These are the activations of a small network on made-up records, seen along a few directions, one row for each record.
After each row come some of the record's fields: Y, Z, K, G, D, C, E.
Not every record has every field; a missing one is left out.
The largest differences between rows may come from other fields.
(in the rows, 500 means zero)
Strong random noise was added to every row along 3 fixed directions; ignore it. To show where, here is one row again and again, with new noise each time:
[414 480 374 573 413 561 487 410 560 558 607 404 455 518 535 460 418 391
 572 413 487 427 521]
[546 459 396 436 547 449 454 594 512 643 588 532 566 647 505 445 550 348
 632 488 495 533 463]
[358 449 353 677 308 615 556 368 676 383 546 340 404 507 488 433 478 407
 590 343 476 361 530]
[319 544 366 606 389 624 444 232 490 665 690 335 388 362 624 529 191 426
 465 407 478 382 577]
[404 523 385 537 453 561 433 359 466 694 679 404 450 463 598 494 290 397
 525 445 493 440 541]

[396 509 472 352 695 344 426 495 610 483 305 634 608 253 555 808 523 541
 234 498 271 611 437]
Y: y3 / D: d3 / C: c3 / E: e5
[611 517 567 417 602 407 532 694 503 513 439 644 533 599 525 492 636 472
 509 554 444 595 413]
Z: z2 / K: k1 / G: g2 / D: d1 / C: c1 / E: e4
[528 420 439 406 650 464 487 444 521 519 302 592 555 472 481 724 647 544
 351 490 436 526 407]
D: d1 / C: c3
[367 666 630 632 365 572 357 391 252 625 768 344 337 395 667 323  96 567
 502 470 604 456 587]
Y: y3 / D: d1 / C: c3 / E: e4
[571 445 534 526 494 702 501 260 241 734 720 403 407 468 555 552 303 539
 473 543 737 359 557]
Y: y4 / Z: z2 / K: k3 / G: g1 / D: d2 / C: c1
[573 732 532 389 547 403 302 655 206 875 800 566 566 686 624 291 234 423
 611 645 600 658 585]
Y: y3 / D: d3 / C: c3 / E: e4
[524 476 438 413 601 445 522 512 546 539 479 605 573 469 478 556 474 462
 414 516 447 536 473]
Y: y3 / Z: z3 / K: k3 / G: g4 / D: d3 / C: c1 / E: e5
[479 460 370 603 345 664 671 284 758 216 371 481 492 429 311 545 628 544
 421 461 466 440 564]
Y: y3 / Z: z1 / K: k2 / G: g2 / D: d2 / C: c3
[487 412 617 379 704 487 410 292 363 737 444 428 447 224 669 836 361 527
 291 508 471 415 491]
Y: y4 / Z: z2 / K: k2 / G: g3 / D: d1 / C: c2 / E: e2
[702 339 639 341 683 430 532 742 352 557 370 588 593 646 438 484 871 490
 620 523 642 497 351]
Y: y4 / D: d2 / C: c3
[494 419 547 614 443 557 619 463 666 326 382 466 446 546 462 513 638 508
 511 427 506 416 464]
Z: z2 / K: k2 / G: g3 / D: d2 / C: c1 / E: e4
[358 532 487 626 337 498 467 506 453 616 626 333 395 555 626 377 369 433
 613 450 500 398 482]
D: d3 / C: c3 / E: e5
[491 597 387 375 525 372 426 705 551 618 531 621 641 683 491 445 522 346
 580 584 441 636 477]
Y: y3 / D: d3 / C: c3 / E: e4
[358 678 246 578 353 614 484 332 597 645 713 495 518 572 539 446 233 357
 551 538 445 494 631]
Y: y3 / Z: z1 / K: k1 / G: g1 / D: d1 / C: c3 / E: e4
[618 477 551 596 360 492 674 709 638 136 431 577 502 703 334 291 742 508
 698 508 551 559 466]
Z: z2 / K: k1 / G: g2 / D: d1 / C: c2 / E: e4
[559 635 451 463 492 585 464 351 369 614 653 565 494 433 493 451 331 551
 460 632 523 558 603]
Y: y3 / Z: z1 / K: k2 / G: g1 / D: d1 / C: c3
[390 449 461 550 447 456 556 473 700 410 347 459 502 448 462 643 609 491
 470 465 392 447 437]
D: d1 / C: c3 / E: e5
[646 631 531 394 574 361 381 769 285 758 726 589 633 818 529 245 489 359
 719 650 591 641 505]
Y: y3 / D: d3 / C: c3 / E: e4
[499 419 554 524 454 572 485 468 343 515 548 435 446 539 487 442 507 518
 538 474 615 447 481]
Y: y3 / D: d1 / C: c3
[447 558 602 668 355 529 467 549 457 378 585 352 407 487 561 281 411 565
 569 408 514 466 539]
Y: y3 / D: d3 / C: c3 / E: e5
[544 510 517 398 645 379 412 577 497 487 394 575 551 409 470 613 549 528
 404 496 428 584 446]
Y: y3 / D: d3 / C: c3 / E: e2
[314 595 475 631 430 515 419 393 476 607 580 356 378 412 675 500 285 534
 438 441 438 421 529]
D: d3 / C: c3 / E: e5
[530 479 526 473 533 395 498 600 568 348 382 521 537 450 455 538 617 557
 479 444 437 552 466]
Y: y3 / D: d3 / C: c3 / E: e2
[584 408 449 458 519 631 549 469 407 686 559 477 521 614 484 459 561 423
 628 501 634 417 466]
Y: y4 / Z: z1 / K: k2 / G: g2 / D: d2 / C: c3
[430 547 522 388 693 387 308 494 339 825 544 550 517 385 701 645 314 459
 338 552 432 594 441]
D: d3 / C: c3 / E: e5
[588 374 394 375 661 424 544 485 493 659 456 628 621 531 462 653 533 398
 459 547 482 530 437]
Z: z3 / K: k3 / G: g4 / D: d3 / C: c1 / E: e2
[412 626 456 427 587 489 526 307 635 350 387 649 524 187 463 748 351 634
 208 566 352 560 548]
Y: y3 / Z: z3 / K: k3 / G: g3 / D: d1 / C: c2 / E: e4
[641 540 460 308 700 602 551 326 281 729 556 637 553 333 466 711 362 553
 321 635 621 566 560]
Y: y3 / Z: z2 / K: k1 / G: g2 / D: d2 / C: c2
[453 397 558 527 473 551 468 447 418 508 446 391 405 486 543 546 574 515
 492 397 550 349 413]
Y: y4 / D: d1 / C: c3
[655 433 496 399 566 387 462 723 421 629 606 592 600 773 468 334 636 371
 745 519 574 592 461]
Y: y3 / Z: z1 / K: k1 / G: g1 / D: d3 / C: c3 / E: e2
[530 461 397 516 504 415 561 725 748 355 378 608 528 727 413 405 796 432
 675 523 390 562 439]
Z: z1 / K: k2 / G: g1 / D: d1 / C: c3 / E: e5
[265 540 106 632 306 654 551 300 799 569 608 405 517 658 523 532 401 235
 602 417 393 379 548]
Y: y1 / Z: z1 / K: k1 / G: g1 / D: d3 / C: c3 / E: e4
[510 570 605 532 450 419 465 599 561 421 446 518 523 473 532 470 499 604
 511 515 474 549 457]
D: d2 / C: c3 / E: e4
[354 647 525 465 527 420 430 480 613 403 418 565 517 216 552 628 380 616
 278 541 311 588 494]
Y: y3 / D: d1 / C: c3 / E: e4
[535 490 461 438 576 463 500 525 651 491 441 585 593 488 439 557 585 460
 455 520 413 588 489]
Y: y3 / Z: z1 / K: k2 / G: g2 / D: d1 / C: c3 / E: e5
[496 471 402 447 577 511 409 448 388 809 681 491 543 591 596 521 380 345
 575 495 501 509 507]
Y: y3 / Z: z1 / K: k1 / G: g1 / D: d3 / C: c3 / E: e2
[546 428 474 363 645 431 513 511 479 580 461 522 541 482 503 587 502 433
 453 515 465 534 451]
Y: y3 / Z: z3 / K: k1 / G: g4 / D: d3 / C: c2 / E: e2
[422 656 420 490 445 530 380 477 354 813 755 459 537 638 605 397 188 375
 574 553 500 557 580]
Y: y3 / D: d3 / C: c3 / E: e4
[455 631 355 448 525 462 504 500 749 344 424 661 570 411 432 581 515 508
 426 562 324 606 505]
Y: y3 / Z: z1 / K: k2 / G: g1 / D: d1 / C: c3 / E: e4
[457 422 627 568 433 457 415 597 371 581 549 341 441 544 672 412 490 467
 632 399 509 405 461]
Y: y4 / D: d3 / C: c3 / E: e2
[573 547 602 476 501 627 498 328 202 625 705 479 414 424 517 446 264 617
 456 597 663 477 582]
Y: y3 / Z: z3 / K: k3 / G: g3 / D: d1 / C: c2
[430 438 391 480 563 369 541 492 744 357 219 522 516 397 442 755 712 510
 384 416 321 444 393]
D: d3 / C: c3 / E: e2

Here are new rows. What are their fields?
[481 634 600 531 467 460 452 597 512 376 509 528 510 433 517 404 442 604
 475 535 415 601 523]
Y: y3 / D: d1 / C: c3 / E: e4
[507 526 538 536 466 510 569 538 616 241 453 559 504 512 402 428 553 564
 523 516 478 515 500]
Y: y3 / Z: z3 / K: k3 / G: g3 / D: d1 / C: c2 / E: e4
[512 644 632 429 537 388 347 607 337 744 649 533 531 442 656 442 288 533
 475 633 524 625 480]
D: d2 / C: c3 / E: e4
[509 357 578 719 276 659 579 488 363 468 668 303 346 702 506 182 438 421
 747 370 706 332 580]
Y: y3 / Z: z3 / K: k3 / G: g4 / D: d3 / C: c1 / E: e2
[417 655 502 464 540 444 458 436 681 349 358 589 561 223 513 694 416 659
 241 527 336 611 550]
Y: y3 / D: d2 / C: c3 / E: e4
[264 583 444 606 426 605 388 187 386 678 635 325 356 266 664 627  90 552
 343 428 471 380 641]
Y: y3 / D: d3 / C: c3 / E: e2
[527 517 490 584 390 514 669 538 700 140 372 582 488 505 355 470 633 549
 518 503 465 542 491]
Z: z2 / K: k1 / G: g2 / D: d1 / C: c2 / E: e4
[519 631 674 454 535 392 411 662 392 479 568 562 497 434 541 397 450 587
 478 579 492 629 483]
Y: y3 / D: d1 / C: c3 / E: e4
[502 412 490 491 445 598 514 399 508 610 519 418 455 510 523 536 541 476
 512 455 547 387 466]
Y: y4 / Z: z1 / K: k2 / G: g2 / D: d2 / C: c3
[453 462 477 650 391 540 548 455 547 348 483 381 445 539 438 442 548 514
 579 413 494 402 547]
Y: y3 / D: d3 / C: c3 / E: e2
[528 559 532 581 411 772 622 187 268 552 671 399 352 318 478 480 228 614
 426 513 725 404 657]
Y: y3 / Z: z2 / K: k1 / G: g2 / D: d2 / C: c2
[735 425 518 403 511 471 587 706 545 399 454 642 620 755 316 325 828 486
 655 574 601 618 492]
Y: y3 / Z: z1 / K: k2 / G: g2 / D: d2 / C: c3
[390 498 631 608 404 505 426 517 366 499 635 360 393 453 633 390 376 524
 555 418 553 446 503]
Y: y3 / D: d3 / C: c3 / E: e5
[439 406 379 520 480 578 545 351 654 347 262 482 512 408 447 734 628 531
 367 412 387 401 444]
Y: y4 / D: d1 / C: c3
[794 476 607 383 608 559 597 590 258 537 548 598 559 630 388 340 605 534
 632 651 741 592 557]
Y: y3 / Z: z2 / K: k2 / G: g3 / D: d2 / C: c2
[543 547 508 363 691 366 409 585 484 557 435 629 628 435 520 638 507 529
 390 535 369 645 451]
Y: y3 / D: d3 / C: c3 / E: e5
[485 433 569 627 422 439 536 569 553 273 420 411 428 489 463 409 645 538
 564 411 529 455 445]
D: d3 / C: c3 / E: e2
[355 456 325 403 642 395 482 452 657 655 353 567 599 479 555 786 553 397
 366 491 277 517 410]
D: d3 / C: c3 / E: e5
[506 492 243 412 486 487 600 593 736 461 438 593 619 766 371 491 621 263
 614 538 442 557 469]
Y: y3 / Z: z3 / K: k1 / G: g4 / D: d3 / C: c2 / E: e4
[472 430 488 479 529 412 441 608 554 485 423 458 528 499 571 563 583 486
 523 427 436 477 421]
Y: y4 / D: d3 / C: c3 / E: e2
[571 548 557 513 492 483 517 639 450 438 560 579 484 554 473 345 496 537
 571 612 534 538 581]
Y: y3 / Z: z3 / K: k3 / G: g3 / D: d1 / C: c1 / E: e5
